A small network was shown many inputs. Here are its activations along a few directions, one row for each input.
In each table, some parts of the input vary, and every possible input appears once, in random order.
Descriptions start from the smaller parts, as in this example, which fits no table here: ring(8) and (point or line(11) or (values(2) and line(6))).
Shared parts are said once, and a part with two or three values counts as separate values.

Other details of the inputs shift rows strongly along two fixed directions, in all tables alike. That doesn't count.

Rows:
x1: [-23 -15 -25  64  -3 -15   3   6 -41  -3 -36]
x2: [ 10  27  23 -39   5 -12   7 -35 -22  24 -11]
x3: [ -2 -20  -5  28 -62  -3  -8  43  54  -7  33]
x4: [ 28  26 -23 -41  22  -5   1 -11 -26  24 -14]
x5: [ 21  36  -9 -36  26  -5  -9 -12 -22  28 -19]
x6: [-13  15 -16  62 -16 -30  -2  -7 -29 -23 -47]
x7: [ 25  17  28 -48  -3  18  -8  13  70  19  57]
x8: [ 32   9  21 -22  48  15   6  11  78  -6  47]
x9: [-10 -36  -7  34 -53   6 -16  29  54  -9  36]
x10: [ 23   5 -13 -26  40  20   3 -22 -31  19 -12]
x11: [-50 -41  14   1 -40  16 -14  49  43 -67  16]
x12: [-31 -22  -1  57 -27 -17   9  -3 -51   1 -20]
x13: [ 20  10 -25 -36  31   4  -7 -26 -26  21 -10]
x14: [ 15  -2  11 -33  16  18   9 -32 -41  23   5]
x15: [-42 -35 -10   8 -16  18 -20  60  53 -72  -1]
x16: [-24 -19 -30  61  -6  -9   6   9 -42   2 -38]
x17: [-21 -12  13  58 -26 -35   5  -5 -47 -11 -24]
x18: [ 18  34  -1 -32  29 -10   1 -25 -12  21 -28]
x19: [  2   1  14 -28  25  12  23 -30 -39  27   8]
x20: [ 23  22  40 -32   9  14  10 -11  76 -11  58]
Each input here is: values(2) and (point or ring(9)).
- The inputs of x18 and x2 match in every part but the values(2) part. If x10 is changed in the same way as x18 into x2, which row does it become? => x14

Rows:
x21: [  2 -13   0  21  -9  -5  -2  -7 -12   8  -6]
x22: [-18 -10  -8  49 -27 -29   8   3 -39   3 -24]
x23: [ 27  17   5 -36  19  11  -8   4  45  12  33]
x24: [  2  16   3 -27  18  -7  -1 -25 -33 -11 -19]
x25: [ 18  11  15 -29  19  16  12  -5  49  14  32]
x26: [ 16  29  15 -45  24   3  10 -33 -16  25   1]
x27: [ -7   3 -14  28 -19 -15 -13   4 -15   4 -19]
x28: [-17  -3 -15  45 -31 -20 -12   1 -35   4 -33]
x29: [ 26   8  12 -41  33   2   7 -31 -24  26  11]
x30: [  1  -1  14   8 -18   3   2  12  41   2  26]
x31: [ -2  14   4  -3  -2 -22   8 -22 -58  17 -19]
x32: [-10 -18  14  21 -27  14  -9  27  75 -36  33]
x33: [-14 -17   9   2  -2  19  -7  36  60 -19  21]
x34: [ 6  2  1 14  7  9  6 -5 -4  7 -1]
x35: [ 8  4 -3 13  8  6  5 -1 -2  5 -3]
x36: [ 12   0   3 -34  -2  20  -5  18  51  -8  28]
x37: [-24 -17 -26  42 -18  -7  -2   4 -28 -13 -27]
x38: [  9 -11   7  18  -1  11   6  19  33  -1  33]
x39: [-29 -13 -14  32 -13 -16 -11  24 -29 -20 -39]
x40: [-16 -10  -8  44 -33 -22  -8   6 -35   4 -15]
x41: [ -2  21  -2  -3   0 -18   4 -24 -50  16 -32]
x42: [ 24  13   9 -40  33   9   4 -36 -17  26   0]
x43: [ 16 -12  -4  14  -5   5 -12  24  59  -4  23]
x44: [ 9 -4 -3  6  2 -1 -5 -8  1  9 -5]
x45: [ 12  21  -7 -17  21 -15  10 -17 -29  16 -19]
x46: [  7  13   5 -18   9  -5   1 -26 -38  23  -7]
x47: [ -4  -4 -18  -1  10   6   0  -1  -2  -7  -4]
x48: [25  6  1 -8 21 17  1 17 51  0 31]
x49: [  0  -8 -14  32 -12 -13 -10   1 -14   2 -23]
x50: [ 20  14  15 -35  15  19  -3  -9  39  18  34]
x51: [  6  -8   2 -22  17  31   4   5  57  -5  40]
x52: [ 17  20  14 -41  31   1  20 -32 -18  26   5]
x53: [-24  -2   1  -1   8  -4   0  -9 -53  -2 -38]
x54: [  0  -7   2  23 -17   4   3  25  66  -5  23]
x55: [-28 -20  -5  56 -43 -14 -12  20   7 -39 -18]
x56: [ 14  17   4 -61  21  12   5 -23 -22  11  -3]
x57: [  3 -11  -5  -5 -21  11 -11  37  59 -19  25]
x58: [ -1  -8  22 -38  24  19   3  17  36  -5  36]
x59: [ 23  34   5 -48  30  -6   5 -22 -15  21  -2]
x60: [-17 -14  -4  13 -31  -3  -2   6 -25  -8 -15]
x61: [  8  27  -1 -21  12 -12   3 -21 -29  17 -18]
x62: [ -2 -18 -16  15  -5  13  -6  32  59 -21  26]
x63: [ 27  25   1 -35  44  10   9 -24 -18  19  -1]
x64: [-19 -25  15  10 -10  18  -4  38  56 -20  26]
x65: [-26 -23 -19  43 -21  -6   2   2 -33 -12 -20]
x66: [ 16  21   9 -49  32   0   0 -20  -8 -10   1]
x67: [ -6   0  -3 -19  -7 -10   4 -15 -63   5 -20]
x68: [ -8 -27  -4  17 -11  15   2  27  49 -17  40]
x69: [-18 -10   6  22 -20 -11  -2  -5 -22 -24 -14]
x70: [-30 -18  -2  49 -37 -26  -5   5 -41 -31 -25]
x71: [ 23  17  12 -34  39  13  16 -29 -24  23   8]
x72: [-33 -17 -12  39 -19 -11 -11  28 -14 -22 -32]
x73: [-20 -13 -18  67 -40 -21  -3  27  12 -11 -20]
x74: [  0   8   1 -34   3   6   3 -21 -38   8 -17]
- What do these inputs look like to the network? => line(6) and (values(4) or ring(5))
- The inputs of x22 and x73 match in every part but the line(6) part. If x70 is changed in the same way as x22 into x73, which row does it become? => x24
- The inputs of x58 and x53 match in every part but the line(6) part. If x40 is changed in the same way as x58 into x53, which row does it become? => x50
- Which other rows agree with x71 in the line(6) part? List them by row number. => x21, x30, x46, x52, x60, x64, x65, x69
- Which other rows does x36 become when the values(4) part takes its other values? List them by row number. => x24, x47, x72
- Which other rows does x45 become when the ring(5) part takes its other values? List them by row number. => x23, x43, x48, x59

Rows:
x75: [-17 -12 -13  17   0   9  -2  26   4 -11 -14]
x76: [-12 -14 -12   6 -20  -1 -12  27   2   2 -11]
x77: [  6  33  -3  12   1 -36   7 -41 -73  25 -53]
x78: [  0  -9 -13   9 -32  -3 -14   9   0 -11   0]
x79: [ 27   6  -1 -22  26  23   5  -5  42  30  36]
x80: [-18 -24   7  27  -9  11  10   7  -5  -9   7]
x81: [  4  17 -15  20  26 -25  10 -35 -80  19 -48]
x82: [ -6 -16 -17  21  -2   1  -4   7   4 -27  -5]
x83: [  3  -9 -14  41   0   4   5   8   7   9  -3]
x84: [-14 -26   9  16 -29   2   0   7  -7   4  10]
x85: [  9  -1  -9  30 -24 -10  -4  11   4  18   3]
x86: [-17 -11 -12  18   7  -1  -2  26   5 -18 -14]
x87: [  8 -10 -13  30 -21  -5  -5   9   5  22   1]
x88: [-16  -8  15  15 -33 -11   4   6  -2  -4  10]
x89: [  6  28 -12   8  -2 -34   6 -34 -80  32 -44]
x90: [  9   8   8 -40  41  17   2  13  43  -8  20]
x91: [ 11  25  20 -48  15   7  -1   7  49  -2  15]
x92: [ 20  -2  -2 -37  28  33   2  -4  38  -8  30]
x93: [-18  -6  23  26 -14  -9   2   2   2 -18   3]
x94: [ 20  16  14 -38  22  13  -7  -9  45 -17  26]
x95: [ 30  44  12 -39  53 -10  11 -49 -41  30 -15]
x96: [-20 -25   4  21 -19   8   4   4  -5   1  10]
x97: [ -4   0 -11   9 -33 -10 -11   6   5 -15  -3]
x98: [ 11  19  11 -52  12   8  -2  14  42   5  24]
x99: [-18 -19  12  27  -5  -2   8   5  -2 -18   6]
x100: [-16  -2  24  19 -30 -13   5  -2   5 -12   0]
x101: [ -1 -18 -17   9 -29   2 -15   7   1  -7  -2]
x102: [ -6 -11 -13  21  -4  -1  -7   5   6 -28  -7]
x103: [ 10  40  13 -64  53  -6   3 -31 -44  10 -27]
x104: [-12 -16  12  15 -33  -4   1   9  -8   0  13]
x105: [  3  -8 -13  42   6  -6   5   8   8   2  -3]
x106: [ 18  -3  -5 -42  18  30  -5  -6  38   2  33]
x107: [-18 -23   8  28  -3   1  11   7  -4 -16   7]
x108: [ 23  40  10 -66  29  -7   4 -54 -42   7 -21]
x109: [-11  -4  -8   5 -24  -6 -12  29   1  -2  -8]
x110: [  7   2   0 -46  26  28  -2  13  39  10  24]
- What do these inputs look like to the network? => values(4) and ring(9)
- The inputs of x101 and x84 match in every part but the values(4) part. If x92 is changed in the same way as x101 into x84, which row does it become? => x80
- A walk changes only the ring(9) part. It starts at x76 and steps to x109. List the rest of the walk in order. => x98, x91, x103, x90, x86, x75, x110
- Which other rows does x95 become when the values(4) part takes its other values? List them by row number. => x93, x94, x103
- Which other rows does x104 become when the values(4) part takes its other values? List them by row number. => x78, x85, x109

Rows:
x111: [ -4 -11  14  34 -28   0  -7  36  75 -16  30]
x112: [-20   4 -13  30 -30 -35  -5 -17 -91  14 -58]
x113: [ 35  28   6 -54  35  10  11 -27  -1  41  18]
x114: [ 45  25   0 -46  39  13   8 -32  -1  44  20]
x115: [-10 -15  -8  18 -10  13 -16  51  83 -42  16]
x116: [-41 -24 -14  54 -12 -13   4  -4 -74 -19 -50]
x117: [-10   1  14   7 -18  -6  -2   3  17 -19   2]
x118: [-31 -12  -8  43 -57 -25 -11   6 -40 -15 -35]
x119: [-16 -27  -3   6  -5  18   1  13   5  -9  10]
x120: [ 37  27   2 -23  43   3  11 -34  -5  33  10]
x121: [ 12  17  -1   9  14 -12   9 -16 -16  20 -10]
x122: [  3  -3   8 -38  11   9   4 -10 -16   2  12]
x123: [ 10  10  19 -51  39  11  12 -22 -12  -2  16]
x124: [-10 -20 -16  11 -21  16 -21  54  77 -32  19]
- What do these inputs look like to the network? => values(2) and (point or line(6))
- The inputs of x117 and x118 match in every part but the values(2) part. If x123 is changed in the same way as x117 into x118, which row does it become? => x122
- Which other rows does x120 become when the values(2) part takes its other values? List them by row number. => x114
